(168): [146 155 109 155 146 158  86 155  98]
(141): [128 132 128 154 149 128 115  71 128]
(37): [111 124  75 104 154 113 108  76  93]
(86): [ 99 156  71 129 160 144  98 131  87]
(100): [164 125  93 152 164 161  92 126  89]
(35): [119 130  70 129 152 110  90  86  79]
(150): [113 144  94 136 144 137  74 135 135]
places (37): [76]
8
places (141): [128]
1 3 6 9
places (168): [109]
3
places (150): [94]
3
places (168): [155]
2 4 8
places (100): [93]
3
places (86): [87]
9

(51): [128 126 126 130 130 129 126 128 128 128 126 128 134 177 153 126 129 134]
(76): [128 128 126 130 130 129 127 128 128 128 126 128 134 177 153 128 129 128]
(8): [126 127 126 128 129 127 130 126 129 130 129 125 129 129 168 161 131 129]
(27): [130 126 127 129 129 132 153 174 132 129 126 129 130 130 128 128 128 126]
(103): [140 181 144 128 128 130 127 126 130 128 127 127 125 126 128 128 130 125]
places (76): [128]
1 2 8 9 10 12 16 18
places (51): [126]
2 3 7 11 16

(45): [123  91 124 124 164  73  73 182 160  85 181 160 142  84 123 160 143 159
 142 147 183  99 186  83 177 157 116 121  96  73 179  78]
(15): [129 131 184 107 112 105 140 157 191  65 183 139  76 129 188  65 152 153
  75 165  98 145 176 119  82 107 114  95 159 155 174  75]
(177): [191  71 156 101 147  98 120 179  94 174  83 128 159 118 107 178 174 162
  93  80 140  68 175 152 152 115 187  98 143 124 106 181]
(156): [ 72 131 167 166 186 111 152  90 137 106 141 161  96 145 158  89 126  98
 189  98 186 100 179 145 189  92  82 176 112  71 175 109]
(19): [128  66 145 100 177 185 110 106 183 178 187 123  99 138 123  84  92  74
 165  73 163 190 188 168  83  94  91 129 149 174 159 185]
(3): [153 123 149 142 187 112  73 127 105 169 162 128  68 161 149  91 138  92
 102  82 189 121 181 129  96  64 122 183 139  66  88 113]
(113): [ 81 120 135 121 192 113  96 192 111 123 100 111 167 125 154 179 184 154
 161 161  95 183 130 109 120 120 154 120 120 114 154 192]
(49): [114 151 136 163 119  79  74  77 183 131 100 188 110 192 104 144 159 143
 166 100 127  75 182 159 110 148  80 161 108 108  92 170]
places (177): [140]
21
places (113): [154]
15 18 27 31
places (177): [83]
11
places (113): [121]
4
places (113): [120]
2 25 26 28 29
places (113): [161]
19 20

(127): [125 125 142 136 123 141 141 117 124 123 123 140 141 125]
(34): [122 125 142 122 123 141 120 117 124 171 164 123 120 123]
(128): [125 140 123 128 138 123 123 130 139 138 137 138 124 129]
(130): [136 125 142 136 123 142 142 117 124 171 122 140 141 116]
places (127): [125]
1 2 14
places (34): [123]
5 12 14
places (128): [130]
8
places (34): [122]
1 4
places (130): [142]
3 6 7

(64): [128  70 122 103 131 141 119 122]
(39): [129 174 129 174 129 174 174 129]
(108): [129  81 117 121 148 173  97 141]
(80): [128  84 115 127 151 153 111 137]
(11): [136  91 115  97 116 171  83 145]
(62): [116  77 135 116 147 141 105 126]
places (64): [122]
3 8
places (39): [174]
2 4 6 7

(54): [155 140 119 118 119 121 146 114 134 113 125 189]
(22): [139 140 119 118 119 121 143 114 139 113 125 119]
(74): [114 114 114 114 113 121 146 105 114 151 114 151]
(5): [155 140 119 118 140 140 154 113 134 155 125 151]
(102): [113 140 119 118 119 121 146 109 134 138 125 122]
places (74): [114]
1 2 3 4 9 11
places (5): [140]
2 5 6
places (54): [140]
2
places (5): [113]
8
places (22): [139]
1 9
places (54): [118]
4
places (74): [121]
6

(114): [122 142  95 122]
(118): [123 123 123 123]
(20): [143  96  95  96]
places (118): [123]
1 2 3 4
places (20): [143]
1
places (20): [95]
3
places (114): [142]
2
places (20): [96]
2 4
asked: [143  96  95  96]
(20)
places (114): [95]
3

(12): [161 116 161 116 136 116 161 127 119 136 161 116]
(55): [164 135 170 160 132 170 134 137 170 156 134 135]
(116): [138 176 153 160 158  69 135 111  72 162 102 115]
places (12): [136]
5 10
places (55): [134]
7 11
places (116): [176]
2
places (55): [135]
2 12
places (12): [161]
1 3 7 11

(56): [146 142 142 142]
(13): [98 98 98 98]
(36): [145 127 145 145]
places (56): [146]
1
places (13): [98]
1 2 3 4
places (56): [142]
2 3 4
places (36): [145]
1 3 4
places (36): [127]
2
asked: [145 127 145 145]
(36)

(79): [166 173 155 141 114]
(95): [142 111 189 129 105]
(60): [130  88 186 106 122]
(63): [ 95 159 136 125  82]
(189): [135 124 184 108 124]
(97): [134 162 161 138  93]
(172): [106 106 106 106 133]
(126): [ 90 109 109 109 109]
(59): [160 166 110 105 139]
(104): [107 102 153  70 105]
(203): [103  90 164 117 125]
places (172): [106]
1 2 3 4
places (126): [109]
2 3 4 5

(122): [187 184 187 187]
(42): [ 87  87 104 178]
(25): [193  88 166  75]
(69): [105  88  88  88]
places (69): [88]
2 3 4
places (69): [105]
1
places (122): [187]
1 3 4
places (42): [104]
3
places (25): [75]
4

(101): [175  85 168 175]
(68): [ 84 151  85 151]
(90): [179 110 104 120]
places (101): [175]
1 4
places (90): [120]
4
places (68): [151]
2 4
places (101): [85]
2
places (68): [85]
3

(187): [135 125 149 131  96 145 157 183 159 102 150 117  92 143 115 160 135 109
 164 113 100  98 165 136  91 128 144 118  92  94 110 140 148 138 127]
(192): [125 112 113 109 135 120 123 131 116 120 145 123 142 131 149 123 128 137
 108 158 147 141 132 136 148 137 132 123 157 120 138  92 113 128 127]
(144): [118 120 125 109 140 130 128 135 119  97 154 142 134 131 126 123 126 134
 108 153 143 145 128 150 159 122 132 130 137 137 129  87 110 129 122]
(194): [156 131 146 157  91 127 146 140 141 162 103  87  97 127 130 153 135 129
 168 118  87  86 149  99  85 143 130 125 157 137 132 158 132 128 112]
(183): [135 138 119 122 150 130 108 102 110 129 122 128 147 119 134 120 128 126
 130 123 134 141  99 119 159 113 120 153 122 163 136 122 126 126 138]
(143): [156 131 146 157  91 127 146 140 141 162 103  87  97 127 130 153 135 106
 168  84  87  86 149  99  85 143 130 125  82 103 125 188 161 131 135]
(6): [135 138 119 122 150 130 108 102 110 129 122 128 147 119 123 120 128 126
 130 123 130 129 136 130 142 122 122 136 107 141 125 134 126 123 127]
(43): [156 131 146 157  91 127 146 140 141 162 103  87  97 127 130 153 135 106
 168  84  87  86 149  99  85 143 130 125  82 137 105 158 132 128 112]
(196): [142 127 137  92 169 141 131 121 128 162  80 150 113 177 122 133 140 144
 138 158 104 137  99 147 102 122 133 116 132 133 116 152 142 146 112]
(21): [153 118 134 109 121 136 140 154 131 125 136 117 113 150 138 150 140 142
 151 133 104 113 136 133 125 130 140 127 107 115 127 128 142 140 131]
(167): [125 127 137 136 121 127 137 135 135 129 122 128 117 131 122 130 126 129
 125 128 121 121 136 130 114 132 128 118 127 115 123 140 132 128 122]
places (6): [141]
30
places (192): [123]
7 12 16 28

(139): [127 134 130 124 146 130 144 132 140]
(87): [142 135 116 142 148 125 135 135 122]
(149): [127 134 130 124 146 130 144 132 119]
(195): [130 146 119 145 145 123 130 123 143]
(33): [145 136 104 126 114 129 131 138 108]
(48): [145 119 143 134 132 130 114 131 133]
(198): [132 104 140 131 115 134 116 135 105]
(93): [134 135  98 107 124 126 116 125 150]
(138): [164 136 136 133 133 123 123 131 133]
(182): [120 134 133 134 122 123 133 118 118]
(197): [118 138 146 118 163 131 129 129 134]
places (182): [134]
2 4
places (138): [133]
4 5 9
places (195): [145]
4 5

(89): [126 157 112 141 112 154 154 157 154]
(40): [150 144 124 144 148 150 116 144 150]
(38): [ 98 160 119 143 173 152  98  98 175]
(88): [114 114 132 111 113 129 143 114 111]
places (89): [154]
6 7 9
places (38): [152]
6
places (88): [111]
4 9
places (88): [114]
1 2 8
places (38): [98]
1 7 8
places (40): [150]
1 6 9
places (40): [144]
2 4 8

(135): [138 182 156 144  69 145]
(161): [127 104 161  93 115  88]
(120): [106 120 174 136 110 105]
(146): [ 91  83 137 137  83 152]
(71): [124 108 168  90 121  94]
(134): [ 95 103 173  95 118  86]
(14): [126 183  83 146 144 149]
(18): [ 75 175  75 155  75 155]
(176): [ 90 173 142 144  83 149]
(57): [102 158 138 147  96 150]
places (135): [182]
2
places (146): [137]
3 4
places (18): [155]
4 6
places (134): [95]
1 4

(85): [176 147 135  82 176 135 135 176 102 135]
(124): [135 135 135 135 119 119 135 131 135 135]
(73): [124 121 136 112 124 125 125 124 136 125]
places (85): [176]
1 5 8
places (73): [125]
6 7 10
places (124): [135]
1 2 3 4 7 9 10
places (124): [119]
5 6
places (73): [136]
3 9
places (85): [135]
3 6 7 10

(132): [122 131 122 131]
(53): [188  83  75 157]
(123): [141 124 123 121]
(84): [130 130 130 130]
places (84): [130]
1 2 3 4
places (132): [131]
2 4
places (123): [141]
1
places (123): [124]
2
places (132): [122]
1 3

(166): [128 135 152  66]
(99): [128 151 180 163]
(66): [ 68  79 134  71]
(82): [145 145 145 145]
(148): [123 104 103 123]
(50): [65 65 65 91]
(152): [ 95 114 171 144]
places (148): [104]
2
places (82): [145]
1 2 3 4
places (50): [65]
1 2 3

(7): [137 129 124 103 133 117 132 157 115 137 123 131 122 127 134 145  95 117
 132]
(133): [129 129 124 104 132 116 133 158 115 136 124 132 124 129 129 147  94 117
 133]
(75): [130 127 115 103 134 116 133 157 116 136 123 130 123 128 132 145  95 117
 132]
(28): [136 135 124 102 134 115 133 158 115 135 124 132 123 128 133 146  96 117
 133]
(23): [138 128 123 103 133 116 133 136  95 136 124 132 133 129 136 145  95 133
 133]
(179): [137 128 126 104 133 117 132 158 116 137 123 131 123 128 133 145  97 115
 132]
(164): [178 153  89 120 110 119 134 186 127 136 137 148 166 102 122 166  75 100
 133]
(67): [136 129 123 103 133 116 132 159 116 137 123 130 130 127 134 145  96 116
 130]
(136): [135 129 124 104 133 117 133 158 115 136 124 131 124 129 131 145  96 117
 132]
(70): [138 128 124 102 134 117 132 156 114 137 123 132 124 128 132 145  95 116
 132]
places (28): [115]
6 9
places (67): [116]
6 9 18
places (23): [133]
5 7 13 18 19
places (133): [129]
1 2 14 15
places (23): [95]
9 17
places (164): [134]
7
places (23): [136]
8 10 15

(169): [134 107 133 139]
(24): [120 101 108 111]
(32): [120 101 141 129]
(155): [111 106 139 128]
(131): [109 109 109 109]
(151): [120 101 151 111]
(171): [113 107 110 124]
(154): [133 109 134 140]
places (131): [109]
1 2 3 4
places (32): [120]
1
places (24): [101]
2

(111): [126 130 134 129 122 143  95 124 135]
(81): [150 170 130  92 148 130 154 152 154]
(77): [103 119 115 159 182  98 104 129 137]
(65): [168 168 101  96 155 121 152 152 153]
(61): [140 149 115 125 131 124 147 140 138]
(72): [134 136 128 117 131 133 134 131 131]
places (72): [131]
5 8 9
places (81): [92]
4
places (111): [126]
1
places (81): [130]
3 6
places (65): [168]
1 2

(78): [173 173 173 173 160]
(160): [145  96 138 118 107]
(162): [120 141 110 149 160]
(115): [136 108 130 136 108]
(46): [128 111 159 146 120]
(112): [137 134  92 103 127]
(94): [144 132 108 101 102]
(58): [106 161 174 135 172]
(44): [172 153 112  94 134]
places (78): [173]
1 2 3 4
places (115): [136]
1 4
places (44): [172]
1
places (94): [144]
1
places (115): [108]
2 5
places (46): [111]
2

(4): [190  78 155 136  88  88]
(83): [107 191 133 145 107 191]
(41): [132  89 133 137  95 153]
(121): [137 137 155 154  95 137]
places (121): [154]
4
places (83): [191]
2 6
places (4): [155]
3

(140): [121 133 162 156 153 122 151 129 127 126 120]
(153): [ 91 135  83  91  98 128  99 140 146 151 131]
(214): [119 133 144 141 140 120 139 133 134 135 134]
(125): [119 133 144 141 140 120 139 133 134 135 120]
(17): [163 113  67  76  82 156  85 116 118 120 160]
(205): [141 128  81  88  95 138  97 132 136 139 141]
(204): [ 87 163 109 116 124  93 121  97 181 187  93]
(173): [157 115  95  99 102 151 104 116 116 115 153]
(29): [ 98 145 178 170 162  98 162 144 144 162 100]
(218): [127  80 138 140 144 140 140 171  79 184  84]
(109): [125 139  91  98 105 125 105 144 149 153 126]
(216): [ 81 160 156 154 155  89 151 162 167 172  87]
places (218): [127]
1
places (153): [128]
6
places (140): [120]
11
places (29): [98]
1 6

